Each row below holds a small network's activations on one input, seen along a few directions.
In each table, some parts of the input vary, and every possible input appears once, in random order.
A made-up example of a description, with smaller parts first: one of 4 places along a line, together with either a single point or one of 11 places along a line or (one of 2 separate values, together with one of 8 places around a ring).
Shared parts are said once, and a part with two or three values counts as separate values.
In the rows, 128 means zero.

Other details of the inputs vary at random and push rows far along two fixed directions, the same in every table; ignore that.
To show where, the next rows are all for the same input, with only those details redrawn:
[175 182 146 140 104 125 152  46 169 153  99 152  60 161  83]
[136 140 116  63 134  64 112 149 109  99 156 190 119 180 164]
[ 94  88 139 187  74 160 168  95  97 136  96 130 142  80 138]
[ 58  49 110 114 102 101 130 192  41  85 150 166 197 100 214]

A family of inputs:
R1: [104 111 137 192  97 196 128 134 107 132 117  94 159  66 108]
R2: [120  86 121 193  91 173 149 119 128 132 120  83 175  75 116]
R3: [106  76 133 186 124 159 167 113 133 154 104  86 162  67 134]
R4: [156 142 104  65 157  75  92 171 138  90 188 151 152 187 137]
R5: [182 173 147 136 160 124 150  62 200 167 115 115  79 158  73]
R6: [122 150 120  44 168  79  77 192 113  99 166 148 118 176 155]
R7: [154 156  92  73 156  74  89 181 137  89 186 153 147 188 156]
R8: [140 135 112  46 196  79  85 187 124 111 158 151 130 154 152]
R9: [ 95  87 138 168 104 182 137 124 109 143  89  80 140  66 119]
R10: [ 53  47 112 124 151 102 131 218  68  98 168 125 220  88 216]
R11: [181 188 135 146 156 125 149  71 200 168 110 115  78 158  90]
R12: [175 182 152 123 170 144 127  78 182 164 106 117  66 143  61]
R13: [ 91  97 143 175  79 184 144 109  79 141  90 134 127  67 127]
R14: [ 91 101 147 185 132 182 148 130 111 151 104  92 146  58 122]
R15: [190 196 141 127 135 155 107  81 180 146 120 120  81 154  46]
R16: [ 86 102 134 181 103 185 137 128 106 143  91  85 134  72 128]
R17: [137 123 109  49 160  63 101 176 134 101 163 141 137 183 165]
R18: [194 199 136 149 125 135 131  74 199 144 135 114  87 168  63]
R19: [189 206 129 138 134 155 105  92 177 147 118 122  76 155  66]
R20: [ 86  88 145 168 106 185 138 120 105 140  95  83 141  72 114]
R21: [159 151 102  49 163  89  67 189 122  94 171 153 141 168 134]
R22: [136 140 116  63 134  64 112 149 109  99 156 190 119 180 164]
R23: [ 46  45  99 115 125 106 123 221  62  87 156 119 211 105 223]
R24: [ 86  89 142 188  97 164 164 116 123 141 107  82 151  87 133]
R25: [ 95 102 134 188 131 185 146 130 112 152  97  93 144  60 129]
R26: [173 172 147 125 134 126 142  64 194 155 112 108  73 173  73]
Q: Changing only one part turns R20 into R26. The same change can be made to R12. Which row results?
A: R5
Q: What is each input in this table made of?
A: one of 2 separate values, together with either a single point or (one of 3 separate values, together with one of 4 places along a line)
Q: Change only the place on the line of 4 in R23. List by row number the other rows that result.
A: R17, R24, R26

A family of inputs:
R27: [131 110 112  64 180  95 105 158 145 127 133 105 126 158 145]
R28: [145 160 143  42 135  87  96 132 114 109 136 183  82 181 117]
R29: [134 134 152 226  62 214 154  70 160 155 101  60 125  90  67]
R30: [136 148 142 233 150 199 179  60 179 192  70  69 100  73  82]
R31: [ 68  69 127 141 145 147 141 161 115 133 126  74 165 105 155]
R32: [ 91  74 139 146 163 140 142 157 114 137 131 101 186  76 145]
R33: [136 148 139  71 137  99 104 138  96 112 139 195 112 148 130]
R34: [ 95  62 126 172  63  72 214  92 113 115 134 156 167 124 198]
R35: [196 204 146  98 111 141 120  30 175 165  68 146   7 176  49]
R36: [206 213 157  93 113 127 119  43 183 166  81 152   7 174  53]
R37: [131 168 128  41 137  86  87 140 111 107 141 182  73 206 137]
R38: [126 137 132  55 128 102 101 127  99 105 126 174  95 173 124]
R39: [ 93  96 109 163  89 153 117 183 100 100 139  93 184  96 158]
R40: [148 181 123  65 159  89  95 141 110 113 152 209  83 186 137]
R41: [102  72 128 145 158 140 137 158 116 150 118  95 174  68 155]
R42: [ 94  97  92 176 120 158 120 184  86 100 150 121 202  85 167]
R43: [138 173 140  47 134  82  91 146 118 111 146 181  72 195 136]
R44: [140 111 117 111 105  23 186  98 138 112 159 203 146 190 201]
R45: [172 144  93 103 148 115  96 153 134 109 163 154 150 143 120]
R46: [117  82 108 160 102 156 118 166  96 114 140 114 195  74 142]
R47: [157 145 112  95 138 109  94 161 128  96 175 148 167 152 116]
R48: [152 167 140 228  78 198 150  71 171 152  96  69 110  89  68]
R49: [177 220 142 155 125 155 136  50 158 166  81 163  35 145  73]
R50: [147 142 134  51 194  76 106 154 164 122 156 120 118 180 122]
R51: [104  96 133 133 101 149 126 135  72 134 101 158 134  75 147]
R52: [ 87  52 126 159  55  71 208 100 110 114 129 154 169 135 204]
R53: [119 109 121  64 184  94 109 160 141 114 144 110 139 168 135]
R54: [151 144 149 193  95 200 161  38 131 177  57 142  70  72  69]
R55: [ 87 101 127 162 162 144 142 163 120 148 122  89 168  78 166]
R56: [113 144 170 189  78 187 156  66 121 160  82 120  79  83  87]
R57: [137 145 127  76 150 103 108 135  91 107 141 204 113 149 129]
R58: [ 81  98 130 156 155 136 142 166 119 136 127  77 161  79 164]
R59: [150 156 111 107 136 112  95 164 135 105 178 146 150 161 131]
R60: [174 162 112  66 149  81  83 161 141  86 190 147 139 181 111]
R61: [169 178 115  72 147  81  81 166 149  93 195 147 125 196 124]
R62: [148 154 101 115 149 119 100 162 131 101 180 151 153 160 130]
R63: [128 135 165 217 139 191 174  67 181 192  84  68 109  79  82]
R64: [111  78 108 145 100 142 112 174  93 102 149 106 194  77 146]
R65: [ 98 105 105 177 101 160 120 179  96 106 142 112 196  82 160]
R66: [202 176 139 149 182 146 149  56 208 188  94 106  68 132  62]
R67: [ 67  79 115 140 149 143 134 170 114 130 117  72 166 100 170]
R68: [136 115 140 212  69 215 152  58 153 146  89  62 136  89  51]
R69: [114  75 112 145  88 151 115 167 103 108 136  98 184  87 141]
R70: [138 152 144  67 134  93 105 130 104 109 140 181  95 153 121]
R71: [ 74 110 128 141 106 143 119 167  60 119 115 158 149  83 178]
R72: [211 194 153 109 165 126 138  55 232 185  93  87  38 167  51]
R73: [129 177 118  57 134  94  87 141 112 110 120 171  72 191 142]
R74: [131 130 163 198  72 199 161  47 123 175  55 113  79  54  74]
R75: [ 85  62 120 148 176 141 144 170  98 124 138 113 195  75 156]
R76: [ 85  71 142 140 157 131 142 160 114 127 137  89 178  77 143]
R77: [ 81  86  95 155  94 157 112 182  91  93 136  91 189 108 164]
R78: [ 91  63 126 131 154 127 135 174 108 132 131  88 173  68 161]
R79: [141 175 132  60 145  86  91 146 107 115 152 200  85 178 142]
R80: [120  93 107  97  90  26 181  98 132 100 145 183 140 210 198]
R81: [101  61 110 176  84  77 213  92 107 116 136 182 176 128 207]
R82: [ 94  67 124 159  86 162 124 161  93 100 143  92 202  84 130]
R83: [ 79 115 134 149  95 146 128 149  70 119 107 138 127  84 161]
R84: [178 153  94  50 141  87  73 156 146  97 160 141 123 199 120]
R85: [181 190 149 162 183 149 152  61 209 186 110 105  66 149  64]
R86: [137 183 130  61 133  89  92 147 119 115 127 170  70 181 141]
R87: [129 135 102  93 124 115  90 165 126  92 167 123 146 180 136]
R88: [127 146 124  85 179  93 112 167 154 131 140 102 116 160 151]
R89: [108 114 167 209 119 193 175  77 172 181  83  47 111  79  88]
R90: [ 76  81 140 150 155 135 141 169 115 134 142  84 170  84 159]
R91: [214 202 131 163 131 162 132  51 195 149 124 127  92 153  28]
Q: What is each input in this table made of?
A: one of 5 places along a line, together with either a single point or (one of 3 separate values, together with one of 4 places along a line)
Q: Changing only the place on the line of 5 turns R60 into R82. The same change can be made to R64. Which row results?
A: R69
Q: Changing only the place on the line of 5 turns R43 into R79. The same change can be made to R50. Which row results?
A: R32
Q: Change only the place on the line of 5 in R55. List by row number the other rows that result.
A: R30, R58, R67, R88
Q: Start at R80 and move only the place on the line of 5, one step at a time. The first step leads to R52. Which rows follow, in order?
A: R34, R44, R81
Q: Start at R78 and move only the place on the line of 4, one step at a time. The first step leads to R76. Which rows follow, in order?
A: R90, R58

A family of inputs:
R92: [202 203 147 212  90 165 177  12 207 180  87 107  63 142  42]
R93: [119 117  94  49 139  52  90 199 113  64 196 163 171 191 190]
R94: [ 71  45 132 169 121 150 163 144  96 139 107  85 179  64 161]
R95: [178 195 128  66 175 112  78 138 152 123 148 158  89 172  91]
R96: [151 158 113  40 166  99  61 179 126  99 160 152 116 169 128]
R97: [166 151 110  79 147  71 107 146 142  97 177 175 137 183 139]
R98: [105 124 137  90  91 102 127 116  72 110 110 203  91 140 160]
R99: [183 192 159 198 132 161 186  16 211 204  68  91  44 131  50]
R100: [157 168 132  68 174  74 119 124 178 136 142 130  85 200 128]
R101: [ 84  96 132 154 106 179 111 161  92 120 118  90 155  79 130]
R102: [ 97  66 119 183  77 160 153 130 101 119 124 103 187  82 142]
R103: [ 80  97 127 179 113 188 125 156  86 131 113 104 162  57 141]
R104: [ 71  50 135 177 131 149 167 145  89 141 114 102 183  56 162]
Q: What is each input in this table made of?
A: either a single point or (one of 3 separate values, together with one of 4 places along a line)
Q: Start at R99 and move only the place on the line of 4, one step at a time. The first step leads to R104. Which rows follow, in order?
A: R94, R100
Q: Change only the choice among 3 separate values in R92. List by row number the other rows that result.
A: R99, R103
Q: Start at R101 and move only the place on the line of 4, one step at a time. The first step leads to R96. Which rows follow, in order?
A: R95, R103
